These are the activations of a small neural network, seen along a few directions. Each row is one input.
In each table, some parts of the input vary, and every possible input appears once, in random order.
Descriptions start from the smaller parts, as in this example, which fits no table here: line(6) and (point or (values(2) and ring(5)) or line(11)).
Shared parts are said once, and a part with two or three values counts as separate values.
In the rows, 128 means zero.

Other details of the inputs shift rows strongly along two fixed directions, in all tables alike. That doesn't count.

A family of inputs:
row 1: [ 84 103 114  49 118 130 107 149  46 148 112 151  53 134 106]
row 2: [161 105 118 221 161  86 130 111 220 135  73 123 203 152 119]
row 3: [156  92 141 166 176  93 123 110 190 150  46 157 144 199  94]
row 4: [118  99 138  50 124 133  93 167  70 108 112 155  41 163 162]
row 5: [133 129 146  96 135 150 107 144 127 107 139 139 102 138 160]
row 6: [150 125 144 156 167 119 125 104 192 134  80 147 145 171 100]
row 7: [107 112 106  65 126 121  92 151  70  97 128 143  52 137 159]
row 8: [128  90 142 159 121 132 152 101 174 158 132 144 124 216 100]
row 9: [127  73 156 103 163 137 131 160 136 181  98 149 117 178  90]
row 10: [142 170 100 138 104 125 121 122 114  67 187  96 142  48 191]
row 11: [128 140 150  96 138 160  99 151 125 109 141 148  97 148 153]
row 12: [122 104 137  45 133 139  89 158  74 115 122 156  46 165 164]
row 13: [156 171 130 136  91 136 126 133 114  69 182  97 143  53 206]
row 14: [157 158 132 194 116 117 167 100 154 131 126  94 205  69 109]
row 15: [133 208 106 152  98 144 122 121 122  58 205  90 158  34 195]
row 16: [100  81 117 100 146 119 131 156 100 159  99 139 102 151 100]
row 17: [117  58 137 114 125 116 134 114 127 169 110 167  76 250  99]
row 18: [ 99 136 134  74  86 164 122 115  80 129 188 152  45 181 130]
row 19: [150 162 117 198 129 117 131 103 195  99 135 103 195  87 149]
row 20: [114 106 145  98 117 129 137 166  82 145 120 120 101 122 133]
row 21: [117 113 126 132  66 111 149 112  92 116 160 124  92 158 149]
row 22: [110 124 114  94 124 135 122 130  97 146 135 135 115 107 106]
row 23: [118 190 105 139  89 144 156 123 102  98 205  73 173  11 167]
row 24: [138  88 144 180 154  99 156 123 164 172  46 134 169 167  63]
row 25: [157 112 139 214 151 100 169 105 187 166  67 113 215 136  78]
row 26: [148 169 136 189 118 129 168  97 163 132 128  90 207  74 106]
row 27: [125 177  96 148  83 124 157 126  84  99 191  68 169  11 178]
row 28: [143 182  93 154  90 115 128 119 105  59 187  78 154  30 211]
row 29: [140 144 109 200 113 107 158 113 153 137 126  89 211  67 126]
row 30: [139 165 117 157  46 130 161  93 103  91 218  93 129  85 177]
row 31: [136 142 147 161 150 138 147 115 167 162  97 129 175 144  67]
row 32: [122  84 122 136 166 123 140 141 155 170 106 137 153 151  85]
row 33: [135 124 130 165 169 127 107 122 200 136  94 152 155 174 101]
row 34: [149 102 138 162 153  89 125 119 169 131  53 149 133 177 106]
row 35: [117 169 136  55 131 153  90 120  86 105 138 161  50 140 130]
row 36: [139 188  96 161  70 104 124 116 102  57 166  82 146  25 201]
row 37: [104 128 115  52 142 149  88 137  90 102 153 152  60 138 150]
row 38: [104 100 143  41 129 146 115 165  52 156 131 141  58 144 129]
row 39: [148 123 136 124 152 116 113 111 148 124  95 155 110 156 114]
row 40: [ 94 126 155  37 135 172 108 168  71 156 149 152  64 150 114]
row 41: [104 144 117  95 120 146 126 125 103 139 146 125 124  97 112]
row 42: [ 80 125 123  35 145 164 106 155  71 152 151 156  67 146 101]
row 43: [116 116 131 149 162 137 131 131 176 175  96 144 169 162  65]
row 44: [132  94 162 149 162 139 149 148 178 177 100 128 168 162  93]
row 45: [164 107 122 218 164  96 129 111 230 133  84 129 203 148 111]
Description of these inputs: line(5) and (point or (values(2) and line(4))).
Changing only the line(5) part turns row 4 into row 12. The same change can be made to row 21. Which row results?
Answer: row 17
Changing only the line(5) part turns row 22 into row 41. The same change can be made to row 30. Which row results?
Answer: row 8
Which other rows does row 5 become when the values(2) part takes its other values? List them by row number.
Answer: row 44
List by row number the other rows that have the line(5) part in common with row 11.
Answer: row 15, row 18, row 31, row 33, row 35, row 40, row 42, row 43

A family of inputs:
row 46: [144 140 138 157 139 128 134 128 157 119 119 123 155 131 135]
row 47: [129 138 127 161 129 127 131 122 162 121 127 125 154 131 124]
row 48: [149 125 120 156 142 112 129 116 156 117 117 123 151 120 134]
row 49: [124 116 121  97 138 123 120 129 103 131 115 136 107 122 122]
row 50: [122 116 128 102 124 139 119 127 119 136 146 139 103 145 132]
row 51: [109 133 125 105 130 134 115 138 108 135 118 137 108 132 117]
row 52: [119 132 140 100 137 137 123 141 106 134 119 134 108 132 123]
row 53: [140 121 128 153 114 107 144 112 133 126 118 124 133 136 130]
row 54: [124 122 124 102 131 134 124 114 115 131 141 138 100 144 124]
row 55: [134 137 129 112 134 129 115 118 124 121 123 139 111 136 128]
row 56: [137 122 130 152 143 117 142 137 146 129 112 113 161 113 130]
row 57: [124 124 114 133 139 120 115 133 136 115 123 132 127 130 135]
row 58: [136 119 137 154 117 117 147 129 132 123 119 117 137 141 137]
row 59: [132 141 125 162 133 122 125 124 159 120 120 125 155 130 129]
row 60: [107 130 126 106 127 138 121 136 110 136 126 137 108 134 110]
row 61: [119 122 137 101 123 140 119 137 112 142 130 138 108 131 117]
row 62: [135 131 136 143 126 128 127 132 141 140 118 124 149 118 124]
row 63: [137 116 124 128 134 123 114 134 138 122 126 133 127 128 142]
row 64: [113 119 114 114 136 123 119 141 115 131 116 131 119 123 124]
row 65: [126 129 119 162 130 125 138 118 158 128 137 120 156 134 126]
row 66: [123 132 139 102 133 143 122 134 119 121 133 140 101 145 130]
row 67: [127 133 131 111 133 130 123 123 113 135 115 134 118 125 115]
row 68: [138 134 133 155 129 125 143 115 148 136 119 121 158 116 110]
row 69: [118 113 128 100 124 137 126 135 108 149 140 135 111 135 118]
row 70: [111 117 122 115 111 120 124 132 102 126 123 136  93 152 130]
row 71: [136 205 108 120  73 136 133 126  69  51 210  77 129   6 216]
row 72: [109 121 118 116 128 133 131 132 114 143 136 131 122 135 112]
row 73: [138 127 132 157 136 131 147 122 157 128 137 117 155 135 132]
row 74: [127 133 131 101 129 135 117 117 119 123 132 142  99 140 122]
row 75: [138 113 133 154 106 114 136 126 136 130 123 121 137 138 137]
row 76: [123 119 124 112 130 131 135 119 111 143 134 132 120 131 110]
row 77: [135 134 141 155 133 130 147 131 149 134 122 116 159 120 117]
row 78: [138 130 136 145 123 132 126 124 154 127 132 130 142 131 131]
row 79: [136 131 134 129 127 131 114 129 139 126 126 136 128 134 136]
row 80: [125 111 125 108 132 125 118 141 117 136 119 131 120 121 130]
row 81: [124 122 132 127 134 134 145 133 123 142 135 122 135 131 118]
What is each input in this table made of?
Answer: values(4) and (point or (values(2) and line(4)))
Changing only the values(4) part turns row 67 into row 62. The same change can be made to row 54. Which row results?
Answer: row 50
Which other rows does row 60 become when the line(4) part takes its other values? List them by row number.
Answer: row 51, row 64, row 72
List by row number the other rows that have the values(4) part in common with row 58.
Answer: row 46, row 52, row 56, row 66, row 71, row 73, row 77, row 81
Which other rows does row 48 become when the line(4) part takes its other values? List them by row number.
Answer: row 54, row 55, row 74
